Each row below holds a small network's activations on one input, seen along a few directions.
In each table, some parts of the input vary, and every possible input appears once, in random order.
Descriptions start from the smaller parts, as in this example, which fits no table here: one of 3 separate values, together with either a single point or one of 11 places around a ring or (one of 5 places around a ring, together with one of 6 places along a line).
Shared parts are said once, and a part with two or three values counts as separate values.
In the rows, zero is written as 128.

Other details of the inputs vary at random and push rows far along two fixed directions, the same in every table; ignore that.

Rows:
R1: [214 222 113  89  92 112 147 162  98 116  63]
R2: [ 80 115 158 206 182 141 107 130 137 106 173]
R3: [150 121 139 129 192 135 163 117  37 132  77]
R4: [126 132  65 112 135 158 125 122 157 114 143]
R5: [173 143  77  43 140 137 150 111 118 137 108]
R6: [143 131 144 121 172  97 130 123  96 134 138]
R7: [112 116 166  76 174 179 139 134 133 126 142]
R8: [176 153  33 131 133  59 122  99 118 128  99]
R9: [169 125 110  59 106 100 165  92 109 128  82]
R10: [ 95 160 106 122  99 155  87 136  53 164 100]
R11: [114 126 126 156 164  97 118 140 124 119 164]
R12: [133 140  77 201  58 106 128 126 206 190 149]
R13: [177 134  94  86 160  63 132 102 103 142  50]
R14: [109  97 216 118 214 132 147 143  73 130 102]
R15: [137  87 190 116 149 118 137 125 100 123 129]
R16: [102 121 102 126 149 180 124 133 152 113 162]
R17: [ 70  88 204 143 146 170 164 153 108 101 185]
R18: [161 147  56  65 122 126 124 106 161 131 131]
R19: [109 174  58 112  68 109  68 132  95 167 109]
R20: [123  92 135 155 121 107 120 137 132 110 167]
R21: [158 105  85 155 110 107 122  98 123 113 107]
R22: [118 132  64 105 118 124  84 111 234 116 136]
R23: [178 142 106  87 159  66 132 101  99 141  83]
R24: [ 70  98 165 172 126 167 137 132 143  95 189]
R25: [ 67 109 149 138 162 188 119 160 169 106 209]
R26: [140 142 109 137 149  73 106 114 142 127 157]
R27: [ 92 180  73 126  58  99  27 113 164 160 135]
R28: [138 182 220 133 148 182 169 217  59 100 107]
R29: [100 130  61 157 126 166  94 110 209 102 167]
R30: [ 40 140 214 139 129 188  75 160  67 161 171]
R31: [178  96 118  89 125  81 138 105 108 129  62]
R32: [144  94 133 142 133 124 142 123  87 117 124]
R33: [ 76 109 177 211  93 132 107 149 247 186 177]
R34: [199 216 100 119  98 132 150 169  90 106  56]
R35: [196 102 140  64 136  92 161 103  60 140  61]
R36: [174 140  62  78  79  80 148  87 142 123 113]
R37: [144  94 133 142 134 122 144 123  87 116 124]
R38: [153 112 118 100 129 153 188  98  60 117  69]
R39: [190 218  89 111  80  92 110 154 169 103  47]
R40: [123 135 127 187  70 107 123 133 215 196 181]
R41: [105 123 138  96 152 164 111 128 180 120 164]
R42: [130 140  75 215  61 116 123 115 214 185 138]
R43: [149 116  85 150  85  68  86 103 189 115 172]
R44: [113  93 220  84 158 162 183 127  74 120 121]
R45: [118 117  93 150 103 136 140  97 148  99 129]
R46: [156  99 150 116 129 104 137 120 100 125 137]
R47: [105 104 171  83 189 201 170 159  76 125 142]
R48: [206 218  88 125  96 135 148 153  95 103  36]
R49: [ 91  73 201 189 162 171 134 135  99 102 159]
R50: [153 114 174 126 123 144 212 159  65 213  91]
R51: [161  87 157 100 150 119 175 138  41 128 101]
R52: [102 104 163  83 177 181 136 138 140 122 119]
R53: [116 109 120 112 102 110 126 104 177 110 118]
R54: [ 87  61 232 153 166 147 120 144 125 112 148]
R55: [108 138  83 191 140  89  85 119 176 109 178]
R56: [121 129  53 152  73 101 117  99 188  99 158]
R57: [ 81 126 159 182 159  94  71 127 202 110 204]
R58: [144 125 107  98  94 106 144 102 142 118 141]
R59: [128 125 131 137 174  98 137 140  93 124 141]
R60: [111 174  50 137  72 134  66 108  98 159  86]
R61: [108  92 193 101 152 167 193 145  55 116 131]
R62: [ 68 107 140 162 165 210 116 134 167 101 180]
R63: [112 116  90 131  82  90 103  99 221 103 138]
R64: [102 202 185 188  99 141  74 185 221  81 180]
R65: [125 155 126  58 114 134 104 127  33 181  29]
R66: [ 93 100 248 171 137 169 164 160 141 201 160]
Description of these inputs: one of 6 places along a line, together with either one of 3 separate values or (one of 2 separate values, together with one of 4 places along a line).
Changing only the place on the line of 6 turns R62 into R4. The same change can be made to R21. Which row results?
Answer: R32
Changing only the place on the line of 6 turns R52 into R25. The same change can be made to R65. Which row results?
Answer: R19
Which other rows does R26 become when the choice among 2 separate values takes its other values? List them by row number.
Answer: R6
Which other rows does R39 become when the choice among 3 separate values takes its other values? List them by row number.
Answer: R33, R65

Rows:
R67: [ 56 109 185 182 138 170 100 150 148 117 197]
R68: [ 99 118 215 103 178 193 153 160  51 122 121]
R69: [167  87  57  88 130  77 151  75 163 119 120]
R70: [109 118 222 107 170 194 169 163  63 128 119]
R71: [128 126 164  97 167 168 157 142  50 138  93]
R72: [174 138  95  73 122 106 149 111  65 160  60]
R73: [144  85  75 136 132  71 114  86 197  96 166]
R74: [155 144  66 110  98 103 121 107 120 138  94]
R75: [146 146  83 148  91  77 101 116 173 135 131]
R76: [ 57 120 182 175 151 175  97 156 151 113 196]
R77: [126  88  54 123 129  79 104  71 200 102 170]
R78: [130 139  95 145  90 100 105 119 181 144 141]
R79: [ 68 127 177 200 140 152  93 158 182 104 206]
R80: [ 67 116 181 206 127 146  97 152 178 108 207]
R81: [178 152 118  82 133 118 157 129  75 126  64]
R82: [173 138  96  75 123 107 148 110  66 160  57]
R83: [ 97 132 143 161 126 151 112 143 168 124 164]
R84: [109 109 207 146 160 164 156 152  75 127 130]
R85: [189 152  96  86 132 108 161 121  72 139  56]
R86: [134 143  92 159  95  83  94 119 182 132 141]
R87: [129 131 170  86 161 169 153 144  53 127  91]
R88: [143 160  72 127  87 108 102 120 187 120 127]
R89: [185 149  92  75 123 122 167 120  78 151  59]
R90: [142 144  70 142  78 100 111 114 177 135 132]
R91: [141 143  78 139  85  92 105 113 182 146 128]
R92: [107 102 218 126 163 187 174 154  58 142 118]
R93: [102 141 154 159 128 136 104 149 163 102 166]
Changing only one part turns R88 into R81. The same change can be made to R69. Which row results?
Answer: R73
Describe the family of inputs behind these rows.
Answer: one of 3 separate values, together with either a single point or (one of 2 separate values, together with one of 4 places along a line)
Which other rows does R84 become when the choice among 2 separate values takes its other values? List them by row number.
Answer: R80
Which other rows does R91 become when the choice among 3 separate values takes its other values? List them by row number.
Answer: R82, R86
Which other rows does R89 become when the choice among 2 separate values takes its other values? List them by row number.
Answer: R83

Rows:
R94: [132 122  92 141  99  92 109 120 136 164 131]
R95: [153 131 118 118  97  89 127 100 126 158  88]
R96: [109 148 113 175 122  85  90 132 202 112 166]
R97: [149 120 152 157 115 144 148 129 101 129 132]
R98: [ 68  25 191 152 198 149 137  99 163  82 225]
R99: [ 98 108 212 161 141 152 139 156 134 134 170]
R100: [118 114 169 130 156 171 142 159 101 115 112]
R101: [133 122 166  74 176 184 187 134  20 146  78]
R102: [154 155  76 124  94 103  93 114 186 111 114]
R103: [144 152 105  83 108 127 128 121 116 123 120]
R104: [126 136 158 132 158 143 162 133 105 129 105]
R105: [120 154  80 119 109 107  98 119 147 111 136]
R106: [128 147  85 108 115 137 110 121 157 133 112]
R107: [176 111 131  94 121 122 184 122  34 166  36]
R108: [180 133 112 106 122 102 155 127  79 155  99]
R109: [ 52 109 185 161 171 196  99 162 137 122 196]
R110: [150 162  78 133 100  88 114 112 191 124 116]
R111: [122 134 117 129 133 109 108 151 146 115 139]
R112: [119 149  94 136  95 131 104 120 153 102 154]
Describe the family of inputs behind these rows.
Answer: either a single point or (one of 3 separate values, together with one of 6 places along a line)
Which other rows does R104 become when the choice among 3 separate values takes its other values? List them by row number.
Answer: R96, R110
